Each row below holds a small network's activations on one input, seen along a few directions.
Each table varies a few parts of the input and shows all the possible inputs, shuffled.
A made-up example of a description, with smaller parts first: values(3) and (point or line(9) or (line(4) and ring(5))).
Shared parts are said once, and a part with two or three values counts as separate values.

Other details of the inputs shift rows strongly along two fixed directions, in all tables alike. That doesn't count.

Rows:
R1: [ 93 -25  40  27 -32  14  67 -48 -39 -20  14 -63  16]
R2: [ 44 -55  37 -18 -35  61  77 -47  62  40 -60  23  28]
R3: [ 41 -36  31  -7 -21  31  42 -53  27  16 -62  80 -29]
R4: [104 -25 -26  -5  -3 -33  42 -44 -35 -32  12 -18  -2]
R5: [-62  42 -18  25  23 -22 -59  56 -21 -20  51 -34  13]
R6: [-12 -18  11  13 -12  36  -4 -22  47  24 -49  73 -11]
R7: [-12  31 -16 -15  16 -40 -13  26 -29  -8  34 -44  -5]
R8: [-18  15   5  -1  -2  -6  16  29 -11   9  39 -96  48]
R9: [ 34  -8   1  22  -2 -18   2 -11 -51 -37  29 -16 -11]
R10: [ -8 -14   7 -22  -5  24   3 -20  53  35 -53  62  -9]
R11: [-65   8  20   5  -1  32 -33  11  48  35 -41  62  -8]
R12: [ 39  -9 -15  -1   3 -25   7  -7 -39 -30  30 -25  -4]
R13: [ 38  15   0   8   1 -29   0 -25 -43 -21  21 -25 -12]
R14: [ 34  13   5   2   2 -28  11 -17 -46 -25  23 -23 -18]
R15: [ 43   7 -19   9   5 -29   3 -19 -33 -18  27 -27  -5]
R16: [-19  23   2  19  10 -16 -22  24 -51 -24  35 -27 -11]
R17: [-11 -15  11 -27  -5  23  14 -11  47  31 -47  61 -15]
R18: [-57   5  -6 -29   6  17 -24  18  66  45 -44  45   2]
R19: [-117    6    1   -4   11   36  -56   59   63   26  -22   52    7]
R20: [-108   13  -11   -5   17   31  -56   61   74   36  -21   52   16]
R21: [-117   61  -30   -9   36  -29  -74  100  -16    1   55  -60   12]
R22: [ 90 -19   0  -1  -9 -19  44 -48 -58 -38   9 -13 -21]
R23: [-14  23 -14  -4  15 -23 -16  28 -40 -17  37 -37  -5]
R24: [-11 -18   3   0  -8  33  -1 -22  55  25 -50  69  -7]
R25: [ 43 -53  45  -7 -38  67  72 -50  60  32 -62  25  23]
R26: [102 -18 -25  -5  -5 -36  39 -54 -34 -23   8 -24  -9]
R27: [-10  10 -28  -8  15 -32 -20  31 -26 -20  39 -42   6]
R28: [-63  41  -9  38  20 -18 -61  56 -28 -20  51 -28   9]
Description of these inputs: line(4) and (point or ring(6)).
Q: Changing only the line(4) part turns R25 into R1. The same change can be made to R14. Which row results?
A: R3
Q: Which other rows does R24 become when the line(4) part takes its other values? List them by row number.
A: R6, R15, R26
Q: List by row number the other rows that have the line(4) part in common with R10.
A: R2, R12, R15, R17, R20, R23

Rows:
R29: [ 27   5  18  37   0 -23  12   5 -99 -58  68 -52 -13]
R30: [-44  44  28  31  -1  -5 -23  29  14  22  28 -52  31]
R31: [ 30 -44 -37 -14  -3  28  18 -31  90  33 -71  96   0]
R32: [-37  39 -34  39  27 -21 -64  32 -12 -16  25  18  -3]
R33: [-53  -1 -15 -21  12  -1   0  60  -2   0  32 -42  35]
R34: [100  -8   6 -19  -2 -33  48 -45 -68 -46   1  20 -51]
R35: [-41 -13 -29  -5   3  10 -27  36  21  -8  22 -40  44]
R36: [-80  29  -6 -18  12   9 -27  39  82  52 -12   3  40]
R37: [ 42  -4  44   1 -10  12  45 -31 -35 -22  -3  13 -34]
R38: [103 -46 -22  19 -10 -23  11 -60 -59 -65   5  18 -25]
R39: [ 14  53 -15  25  23 -67 -41   2 -56 -29  49 -21 -16]
R40: [  4 -53  42  -2 -27  57  52  -5  33  20 -42  32  16]
R41: [  4 -66  29  20 -28  76   6 -43  55   7 -65  95  -6]
R42: [-34  25 -36  12  18  -4 -24  40  24   9  32 -44  48]
R43: [ 47 -26  51 -15 -23  35  73 -26   7   8 -35   2  -3]
R44: [-57  52  -8 -12  15 -34 -59  15 -34   9   4  -3 -36]
R45: [-89  24  -2 -48   7  15 -24  28  54  64 -31 -15  17]
R46: [ 10 -73  30   9 -38  82  27 -30  72  25 -70  55  26]
R47: [-34  41 -34  -9  29 -47 -45  33  17  13  28 -15   6]
R48: [-93  43  33  31   4  23 -51  24  51  35  -8  41   2]
R49: [-48  28  -3 -40  18  -5   4  56   3   7  25 -49  20]
R50: [103 -50 -30 -27  -4 -35  58 -31 -48 -38  13  -2 -18]
R51: [ 35  -7 -58   7  15 -55 -30  14 -60 -59  66 -69   5]
R52: [ 48 -31  -5  -3  -3 -13  23 -17 -44 -35  -5  46 -32]
R53: [ 42 -17  43 -13 -32  23  50 -60   5  36 -50 -14  -7]
R54: [-110   40   36    2   -2   29  -49   16   27   45  -29   22  -22]
R55: [108  -9 -22 -40   5 -54  56 -27 -65 -42  28 -36 -32]
R56: [-11  29   2  54  -2   4 -16  25 -10  -4  42 -64  37]
R57: [  4  28   2  62   5  -1 -25  -1 -31 -22  41 -17   4]
R58: [ 12 -32 -10 -64 -10  16  21 -47  67  59 -90  75 -32]
Q: What is each input in this table made of?
A: ring(5) and ring(6)
Q: Changing only the ring(6) part turns R32 into R39. The same change can be made to R31. Which row results?
A: R47
Q: A walk changes only the ring(5) part. It starts at R49 and steps to R55. List the rest of the walk in order.
A: R34, R37, R43
Q: Which other rows does R29 become when the ring(6) part takes its other values? List them by row number.
A: R37, R41, R48, R54, R57
Q: Which other rows does R51 become when the ring(5) part takes its other values? List them by row number.
A: R35, R38, R41, R46

Rows:
R59: [ 48 -16  11 -34 -11   3  49 -30  -6   9 -22  -8  -4]
R60: [ 48 -12   1  18  -8   3  17 -40 -23  -9 -20  45 -34]
R61: [-13  10   8 -14   6   7 -14 -15  33  13 -33  63 -28]
R62: [-45   2   3 -14   6  11  -1  47  25   8  -1   2  12]
R63: [ 37 -20  -4  -3  -6  -8  28  -3  -4 -10  19 -26  22]
R64: [-65  -6 -12   5  11  32 -33  34  36  18 -32  75 -15]
R65: [ 16 -29 -23  -8  -5  15  -1  -9  39   5 -28  27   9]
R66: [ 85  -6 -11  12   6 -38  15 -34 -74 -67  41 -14 -28]
R67: [-10  38 -32  -7  24 -74 -42  22 -67 -28  59 -56 -13]
R68: [ 46 -17 -20 -15  -5  -5  11 -33  25  10 -28   8   3]
R69: [-24  12   0  29  -2  12 -37   6  14   4   0  -2   7]
R70: [-53  29   0  21  11 -27 -58  26 -33 -15  30  -5 -15]
R71: [  3  39  -4  48   6 -27 -19  10 -51 -28  64 -71  21]
R72: [-52   9   1  -9   5  -4 -40   4  24  24 -27  49 -19]
R73: [-16   9 -12  31   8   0 -15  22 -10 -16  34 -29  28]
R74: [ -15   34  -11   -9   10  -36   -8   27  -50  -10   59 -111   17]
R75: [ -6 -38 -14 -28  -3   5  -5 -10  30   6 -41  73 -17]
R76: [ 15 -42  -1  -4  -8   7   1 -24   5  -9 -31  64 -20]
R77: [ 55 -13   9 -24  -8  -9  52 -25   1   5 -16  -3  -4]
R78: [-74  27  16  -3   1  16 -24  31  18  30   5 -43  16]
R79: [-48  45   2  21  19 -17 -54  28 -24 -22  35   0 -20]
R80: [-78  19  25  14  -5  29 -26  33  12  19   9 -35  17]
R81: [-33   0  17   8   3  15   0  37   6  -4   6  -2  10]
R82: [ 45  -9  28  -7 -15   7  47 -32   7  11 -26  12  -8]
R83: [-53 -25  17  -5 -11  51   0  19  42  23 -26   9  17]
R84: [-38  -4 -13  18   4  20 -39  25  28   2  -4   9  16]
R85: [ 75 -30  32  19 -27  14  51 -54  -2  -2 -10   5   7]
R86: [-53  -8   6 -27   0  32   0  37  32  19 -20  12  12]
R87: [ 29   2   2  13  -7   4  19 -31  14  13 -11   0  14]
R88: [-49  23  24 -11   0  18  -8  21  11  25 -10 -12   4]
R89: [  8  50 -24  21  22 -55 -28  12 -77 -25  53 -47 -25]
R90: [ 73 -40  -1 -17 -19   1  57 -38 -25 -18   2 -41   7]
R91: [-50  23 -18  -5  13   3 -21  28  42  30   0  -5  27]
R92: [ 40   5 -25 -10  14 -36  -3  -5 -39 -44  31  -3 -22]
R93: [-24  55 -27 -10  33 -56 -44  33 -43 -26  56 -40 -16]
R94: [-25  11   0 -13   5  -5  -2  22  27  25   9 -20  24]
R95: [ 75 -14  33  18 -20  -1  53 -41 -35 -21   1 -12  -9]
R96: [-83   3  12  13   6  29 -31  57  45  20   8   5  33]
R97: [ 11 -45  28 -16 -20  54  40 -19  31  13 -50  47   0]
R98: [ 44 -16  35   5 -22  22  41 -37 -23  -6 -14  -3  -8]
R99: [ 35 -18 -20 -26   2   1  23 -31  18  20 -47  64 -29]
R100: [ 28   7  -8  12  -3  -9  -9 -24   2   3  -5 -13   2]
R101: [ 15 -27 -16  -4  -6  21  22 -10  42  11 -23  28  22]
R102: [-13 -17 -26 -16   7  13  -4  10  25  11 -33  66 -20]
R103: [ 88   3  13  16 -11 -36  42 -43 -52 -19  38 -64   9]
Q: What is each input in this table made of?
A: ring(5) and (values(3) or line(6))
Q: Changing only the ring(5) part turns R62 into R77. The same change can be made to R86. Which row results?
A: R59
Q: Changing only the ring(5) part turns R74 into R80. The same change can be made to R94. Which row results?
A: R85
Q: List by row number the other rows that have the ring(5) part in common with R73.
A: R64, R66, R76, R81, R83, R84, R96, R97
Q: Which other rows does R100 become when the line(6) part takes its other values? List them by row number.
A: R78, R82, R87, R88, R103

Rows:
R104: [ 81 -44  19 -33 -26  20  79 -61  21  18 -47  13   2]
R105: [-47  45  -1   5  19 -30 -43  30 -38 -10  31 -16 -24]
R106: [-44  -4  36 -15 -13  43  15   8  50  44 -39  18  11]
R107: [-86   6  30  10  -6  51 -25  31  57  37 -31  33  13]
R108: [-38 -12 -12 -28   3  22  -8  13  65  35 -41  48   6]
R109: [ 56  -2 -20 -10   1 -32  24 -15 -35 -19  29 -55   8]
R110: [ -6  24  -8 -13  10 -28  -8  11 -22  -2  22 -35  -3]
R111: [  9  22   8  29   4 -20 -14   0 -50 -28  34 -25 -12]
R112: [-74  -3  -3 -25   4  33 -11  43  72  44 -25  11  29]
R113: [-22  -6 -25 -24  11  -2 -20   9  32  11 -26  53 -15]
R114: [ -3  -7  21 -14  -8  20  12 -22  28  24 -47  59 -24]
R115: [102 -15 -13 -20  -4 -41  40 -61 -52 -30  -2   6 -38]
R116: [ -6  10 -14  26  11 -18 -33  12 -33 -29  29   2 -11]
R117: [ 85 -19   2  26 -14 -12  37 -40 -50 -36  28 -44   9]
R118: [ 23  12  19   1  -7 -11  20 -15 -32  -3  14 -40  -4]
R119: [ -7  22  -4 -13   6 -20   0  13 -19   3  21 -49   7]
R120: [ 29  12 -11 -15   7 -31   7 -12 -29 -10  10 -11 -18]
R121: [ 14 -29 -22  -5   1   7  -6 -13  26  -3 -30  65 -12]
R122: [-43  15 -13  12  10  -4 -22  49  -1  -5  41 -59  38]
R123: [ 39 -49  -3  -9 -17  32  36 -32  47  15 -45  42  13]
R124: [ 75 -59  -9 -11 -17  23  44 -59  38   2 -58  80 -10]
R125: [-23  18   3  31   3  -3 -14  35 -29 -19  54 -72  32]
R126: [-85   9  15  10   6  34 -47  28  44  23 -34  73 -16]
R127: [-20  34 -34  -4  25 -45 -36  37 -34 -19  48 -43   0]
R128: [ 40 -19  25 -13 -17  15  38 -46  11  15 -40  35 -19]
R129: [-44  23  -5  29  11  -6 -40  37 -14 -13  38 -28  14]
R130: [-46  36  12  29   8  -8 -37  33 -28 -12  39 -38   4]
R131: [-34 -19 -10  -6   0  29 -13  12  60  22 -33  49  13]
R132: [-50  29  24  27   0   8 -20  40 -18  -3  39 -60  24]
R133: [124 -28  -6  25 -13 -26  45 -66 -66 -52  20 -11 -16]
Q: What is each input in this table made of?
A: line(5) and ring(6)
Q: Changing only the ring(6) part turns R125 into R104. The same change can be made to R129. Which row results?
A: R110
Q: A walk changes only the line(5) part. It starts at R126 and steps to R111. List the rest of the walk in order.
A: R130, R107, R132
Q: A walk changes only the line(5) part. It starts at R106 and steps to R118. List the rest of the walk in order.
A: R128, R114, R105

Rows:
R134: [ -2  14 -45  18  14 -15 -46   5 -39 -26  17   0 -20]
R135: [-36   0  39  -9  -3  26  18   3  21  28 -46  89 -37]
R136: [-14   3  22   6 -15  33  11 -26  56  29 -35  25  -2]
R137: [-111   68   20    7   12  -16  -47   57  -22   38   35  -80   23]
R138: [-17 -18  30 -35 -27  46  33 -40  69  59 -77  46  10]
R139: [-49  -4  -2  -7   3  12 -49   4  72  25 -37  93  -6]
R140: [ 58 -52 -14 -16  -6  -3   9 -56  60  16 -61 109 -18]
R141: [  0   8 -32 -52  15 -42  -5  31 -12   4  12 -42 -10]
R142: [ 32 -38  19  15 -22  15  24 -23 -38 -37  25 -35   9]
R143: [102 -30  -2  18 -23  11  32 -85 -46 -32 -31  36 -41]
R144: [-105   63   12  -29   20  -18  -54   78  -18    8   36  -70   -7]
R145: [ 61 -24 -11  23 -12  -7  23  -6 -17 -39  17 -24  24]
R146: [ 84 -19  35  51 -23  -5  48 -30 -61 -38  21 -46   8]
R147: [-95  65 -11  21  31 -15 -64  58   9   6  51 -64  20]
R148: [-108   44    3  -45   28   -3  -53   76   18   23    7  -36   -4]
R149: [-37  -9  46 -43 -15  38  20   2  45  55 -68  39 -28]
R150: [ 57   4 -20   6  -4 -23  21 -35  -8 -11  19 -34   2]
R151: [-24  25  14  45  -2  -4 -22  41 -32 -38  49 -61  27]
R152: [ 35 -29  30  31 -23   4  25 -18 -65 -33  38 -55   4]
R153: [ -7  35 -34  31  24 -27 -55  13 -72 -42  45 -39 -21]
R154: [-13  41   7   1  15 -35  -3  20 -61 -36  44  -9 -29]
R155: [-24 -23 -17   5  -4   4 -18  27 -15 -25  41 -35  25]
R156: [-108  -11  -35    0   18    7  -62   84   27    4   33  -22   37]
R157: [-70  34 -15 -48  19 -19 -38  63   5  15  15 -40  -6]
R158: [-45  -5  -4 -13   0  54   6  32  88  45 -34  51  31]
R159: [ 68 -10  38  22 -19  24  65 -33 -15  13  -1 -11   6]
R160: [ 82  -1  -2 -20  -5 -33  47 -60 -50 -11  11 -65  12]
R161: [ 43  28  14  30   1 -52 -24 -28 -64 -45  52 -28 -18]
R162: [-63  13  11   3  14   8 -61  12  50  16 -19  67  -5]
R163: [ 10 -31  21  18 -24  55   7 -47  24  28 -82  96 -40]
R164: [ 32  13 -22 -14  17 -46  16   3 -53 -38  33   7 -29]
R165: [ 68 -62   7   3 -19  17  42 -46 -26 -37   7 -13  10]
R166: [-54  38  26  30   0   9 -18  15  14  29   8 -26   1]
R167: [ 15 -40 -16 -22  -4  46  39  -1  92  48 -55  71  26]
R168: [ -5  -3 -31 -35   4 -21   5  -1  23  34 -15 -18  24]
R169: [-62  19  25   6  -2  55  -2  39  61  37 -13  20  27]
R170: [ -8 -18  49  12 -20  29  -7 -39  50  36 -62 100 -25]
R171: [101  -4   2  10   2  -7  58 -34 -41 -27  34 -48  18]
R172: [ 68 -21 -11 -35 -20 -12  50 -57   4  15 -28 -11  12]
R173: [ 62 -26   8  27  -7   4  28 -17 -19 -40   8 -23  22]
R174: [ 11  -5 -35  26   9 -28 -14  41 -17 -32  41 -45  35]
R175: [ 22  14 -41 -15  27 -59   3  21 -46 -32  37   4 -25]
R176: [ 92 -23 -33  -2  -3 -28  42 -53   4  -4  -2 -14   0]
R177: [-19 -31 -45  -6   7  27 -31  -3  49  25 -63  93 -20]
R178: [-25  12   2 -19  22  -6   1  15  -5 -11  -5  48 -25]
Q: Changing only one part turns R162 into R170. The same change can be made to R171. Which row results?
A: R159
Q: Changing only one part turns R136 into R150. The same change can be made to R169. Which row results?
A: R158
Q: What is each input in this table made of?
A: line(5) and (values(3) or line(6))
Q: List by row number the other rows that have the line(5) part in common with R176.
A: R140, R141, R156, R167, R168, R174, R175, R177
